A small network was shown many inputs. Here are its activations along a few directions, one row for each input.
In each table, some parts of the input vary, and every possible input appears once, in random order.
A made-up example of a description, with smaller parts first: values(3) and (point or ring(9) or (line(6) and ring(8))).
Shared parts are said once, and a part with two or three values counts as separate values.

Other details of the inputs shift rows strongly along two fixed directions, in all tables alike. That doesn't count.

Table:
R1: -.47 .07 .08 -.19 .36 .36 .00 -.21 -.04 .17 -.01 -.40 .14
R2: -.55 -.12 .00 -.30 .34 .34 .12 -.51 -.11 .19 .13 -.44 .46
R3: -.48 .16 .09 .03 .24 .19 .18 .11 .11 .20 .35 -.30 -.06
R4: .17 .15 .06 .11 -.21 -.34 .10 .47 .15 -.06 .24 .25 -.51
R5: .24 -.06 -.10 -.02 -.07 -.34 .32 .64 .29 -.18 .31 .27 -.28
R6: -.10 .05 .01 .16 .20 .00 -.29 -.36 -.33 .01 -.17 -.20 .12
R7: .15 .07 .12 -.05 -.22 -.04 -.13 .21 .13 .04 -.21 .19 -.17
R8: -.31 .06 .20 -.04 .27 .20 .13 -.19 -.23 -.16 .17 -.16 .08
R9: .49 -.18 -.34 .25 -.18 -.30 -.46 -.34 -.14 -.06 -.41 .17 .14
R10: .28 .01 .12 -.01 -.17 -.01 -.07 .22 .01 -.10 -.29 .22 -.19
R11: .24 -.09 -.09 -.05 -.16 -.31 .32 .56 .31 -.17 .39 .37 -.32
R12: -.39 -.10 -.05 -.02 .33 -.02 .22 -.28 -.05 .07 .39 -.30 .11
R13: .49 -.11 -.25 .29 -.24 -.19 -.57 -.53 -.29 -.08 -.53 .19 .18
R14: .19 -.03 -.07 -.22 -.33 -.24 .28 .50 .47 .08 .26 .30 -.25
R15: .31 .00 -.24 .01 -.10 -.05 -.42 -.07 -.03 .05 -.63 .03 .21
R16: -.31 -.03 .04 -.22 .30 .25 .28 -.03 -.06 .04 .11 -.28 .11
R17: .03 -.09 -.16 .08 -.22 -.07 .03 -.08 .14 .10 .10 .04 .12
R18: .31 -.03 .07 -.15 -.32 -.15 .31 .51 .32 -.05 .21 .43 -.37
R19: .32 -.11 -.11 .02 -.19 .12 -.55 -.68 -.25 .07 -.67 .08 .49
R20: .27 .00 .01 -.01 -.24 -.26 .29 .51 .28 -.21 .34 .47 -.39
R21: .28 .01 .08 .00 -.11 -.02 -.10 .28 .02 -.11 -.36 .16 -.17
R22: .09 .18 .11 .12 -.38 -.20 .15 .60 .30 .06 .24 .29 -.45
R23: .20 -.18 -.16 -.09 .02 .05 -.13 -.15 -.15 -.02 -.34 -.03 .25
R24: .23 .08 -.08 .15 .18 -.04 -.21 .07 -.14 -.18 -.30 -.06 .07
R25: .15 .07 .02 -.07 .01 .01 .11 .47 .17 -.06 -.11 .03 -.29
R26: -.45 .06 .21 -.05 .45 .26 .14 -.24 -.26 -.13 .18 -.32 .18
R27: -.35 .02 .15 .00 .14 .10 .07 -.36 -.20 .01 .34 -.21 -.02
R28: -.26 -.15 .05 -.30 .14 .19 .40 -.04 .05 .07 .39 -.09 .06
R29: -.02 .11 -.10 .11 -.13 -.18 .20 .48 .34 .10 .23 .06 -.20
R30: -.35 .03 -.03 .04 .38 .01 .14 -.23 -.10 .08 .27 -.34 .10
R31: .32 -.01 -.17 .14 .08 -.15 -.16 .10 -.11 -.19 -.29 .05 .12
R32: -.36 .02 .28 -.22 .06 .26 .14 -.21 .03 .13 .22 -.13 .05
R33: -.44 .03 .12 -.04 -.05 .17 .40 -.16 .14 .16 .57 -.10 .04
R34: -.52 -.05 .00 -.06 .14 .10 .40 -.04 .17 .18 .53 -.27 .12
R35: .22 -.06 .15 -.05 -.15 .08 -.08 -.01 -.05 -.08 -.20 .16 -.07
R36: -.30 -.01 .20 -.06 .23 .24 .09 -.34 -.25 -.15 .22 -.14 .14
R37: -.03 .02 .06 .16 -.18 .14 -.26 -.37 -.19 .09 -.14 -.04 .20
R38: .44 .07 -.22 .33 .04 -.21 -.59 -.18 -.25 -.01 -.58 -.03 .08
R39: .29 .01 -.04 .06 -.14 .02 -.57 -.13 -.12 .02 -.74 .08 .14
R40: -.01 .10 .01 .20 -.11 .01 -.25 .01 -.05 .09 -.20 .01 .02
Description of these inputs: ring(5) and ring(8).
Question: Changing only the ring(5) part turns R15 into R30. The same change can be made to R1. Which row results?
Answer: R38
Question: Start at R10 and move only the ring(8) part, one step at a time. The first step leads to R35. Which rows follow, in order?
Answer: R18, R28, R23, R16, R25, R21

Table:
R41: -.47 .14 .21 -.02 .33 .38 .34 -.01 -.11 .03 .33 -.34 .03
R42: -.44 .24 .29 -.06 .21 .20 .39 .28 .10 -.04 .49 -.14 -.14
R43: .20 .13 .04 .11 -.07 -.07 .08 .55 .19 -.08 -.05 .17 -.42
R44: .16 -.11 .04 .06 -.35 .16 -.46 -.72 -.32 .11 -.56 .19 .25
R45: -.54 .12 .07 -.23 .27 .01 .35 .09 .26 .21 .65 -.19 -.15
R46: -.14 .00 -.01 .13 .30 .20 -.36 -.50 -.50 .02 -.53 -.38 .30
R47: .17 -.02 -.23 .18 -.02 .04 -.61 -.54 -.15 .04 -.53 -.05 .44
R48: -.26 .00 .15 -.23 .05 .29 .18 -.14 .01 .05 .09 -.03 .25
R49: -.19 -.17 -.07 .01 .19 .09 .19 -.16 -.21 -.09 .26 -.16 .15
R50: .40 -.04 -.01 .18 -.50 -.32 -.04 .05 -.01 -.13 .20 .41 -.34
R51: -.48 -.07 .10 -.19 .40 .04 .33 -.25 -.11 -.07 .48 -.24 .08
R52: .15 .22 .10 -.01 .00 -.21 -.03 .53 .18 -.07 -.01 .18 -.45
R53: .27 -.09 -.33 .18 .04 .01 -.59 -.50 -.25 .18 -.60 -.16 .31
R54: .26 -.09 .01 -.15 -.26 -.14 .13 .41 .22 .04 -.09 .16 -.24
R55: .33 -.14 -.17 .14 .09 -.01 -.48 -.55 -.31 -.23 -.50 .06 .40
R56: -.40 .06 .09 .09 -.14 .10 .05 -.49 -.02 .24 .40 -.15 .02
R57: -.23 .18 .21 .01 .04 -.03 .19 .50 .13 -.11 .34 .01 -.26
R58: .33 .01 .00 -.17 -.31 -.09 -.03 .37 .29 -.08 -.16 .35 -.16
R59: .20 -.12 .01 -.07 -.28 -.06 .14 .44 .21 .01 -.05 .26 -.16
R60: .09 .17 .10 .09 .04 .01 -.20 .13 .02 -.13 -.24 .07 -.09
R61: -.25 .01 .18 -.41 .10 .11 .27 .16 .22 .07 .32 -.04 -.15
R62: -.57 .10 .05 -.07 .21 .20 .29 -.21 .08 .15 .50 -.27 .25
R63: .21 .04 -.15 .09 -.22 -.40 -.12 .30 .24 .04 -.06 .18 -.15
R64: .36 -.13 -.19 .07 .16 -.11 -.53 -.56 -.36 -.15 -.53 .03 .31
R65: -.64 .03 .05 -.06 .22 .13 .21 -.17 .04 .15 .51 -.29 .24
R66: .16 -.13 -.30 .29 -.06 .01 -.52 -.47 -.29 .12 -.54 -.12 .49
R67: .32 -.03 .01 -.18 -.30 -.24 -.04 .38 .23 -.05 -.18 .26 -.17
R68: .24 .18 .06 .07 -.15 -.32 -.12 .50 .11 -.13 -.18 .17 -.34
R69: .49 -.07 -.18 .16 -.20 -.22 .09 .33 .09 -.17 -.03 .31 -.14
R70: .42 .00 -.10 .10 -.19 -.26 .03 .29 .12 -.24 .03 .38 -.08
R71: .41 -.21 -.26 .20 .09 .05 -.42 -.51 -.36 -.16 -.56 .00 .35
R72: -.35 .07 .10 -.03 .52 .39 -.17 -.56 -.43 .12 -.23 -.50 .23
R73: .03 -.04 -.04 -.12 .16 -.17 .39 .25 .12 -.04 .38 .03 -.34
R74: .36 -.05 -.11 .10 -.19 -.33 -.05 .32 .08 -.25 .03 .35 -.08
R75: -.59 -.04 .25 -.40 .23 .41 .67 .09 .24 .14 .59 -.26 -.08
R76: .33 -.09 -.12 .04 -.10 -.35 .16 .35 .10 -.11 .05 .17 -.29
R77: .28 -.02 -.22 .15 -.24 -.36 -.03 .33 .21 .11 -.12 .10 -.19
R78: .31 .01 -.23 .17 -.26 -.22 -.04 .31 .29 .07 -.10 .17 -.17
R79: .09 .06 .00 .20 -.05 .00 -.14 .21 -.14 -.07 -.24 -.04 -.06
R80: .26 -.05 .02 -.10 -.32 -.15 -.04 .40 .21 -.08 -.13 .35 -.08
R81: -.17 -.07 .08 -.33 .14 .25 .17 -.11 .02 .14 .07 -.22 .01
R82: -.44 -.06 .16 -.26 .17 .43 .43 -.15 .00 .13 .28 -.21 .18
R83: -.40 .07 .42 .17 .14 .39 -.24 -.82 -.47 .12 .00 -.31 .21
R84: -.28 .00 -.08 .07 .10 .18 .17 -.18 .03 .20 .22 -.26 .23
Question: Changing only one part turns R83 into R50. The same change can be made to R46. Which row results?
Answer: R76
Question: Changing only one part turns R43 into R78. The same change can be made to R57. Which row results?
Answer: R65
Question: What is each input in this table made of?
Answer: values(4) and (point or (values(2) and ring(5)))
Question: Which other rows does R53 become when the values(2) part takes its other values? List them by row number.
Answer: R45
Question: Which other rows agree with R58 in the values(4) part? List them by row number.
Answer: R44, R48, R54, R59, R61, R67, R75, R80, R81, R82
Question: Which other rows does R74 become when the values(2) part takes its other values? List them by row number.
Answer: R49
Question: Which other rows does R63 become when the values(4) part takes its other values? List them by row number.
Answer: R51, R67, R68
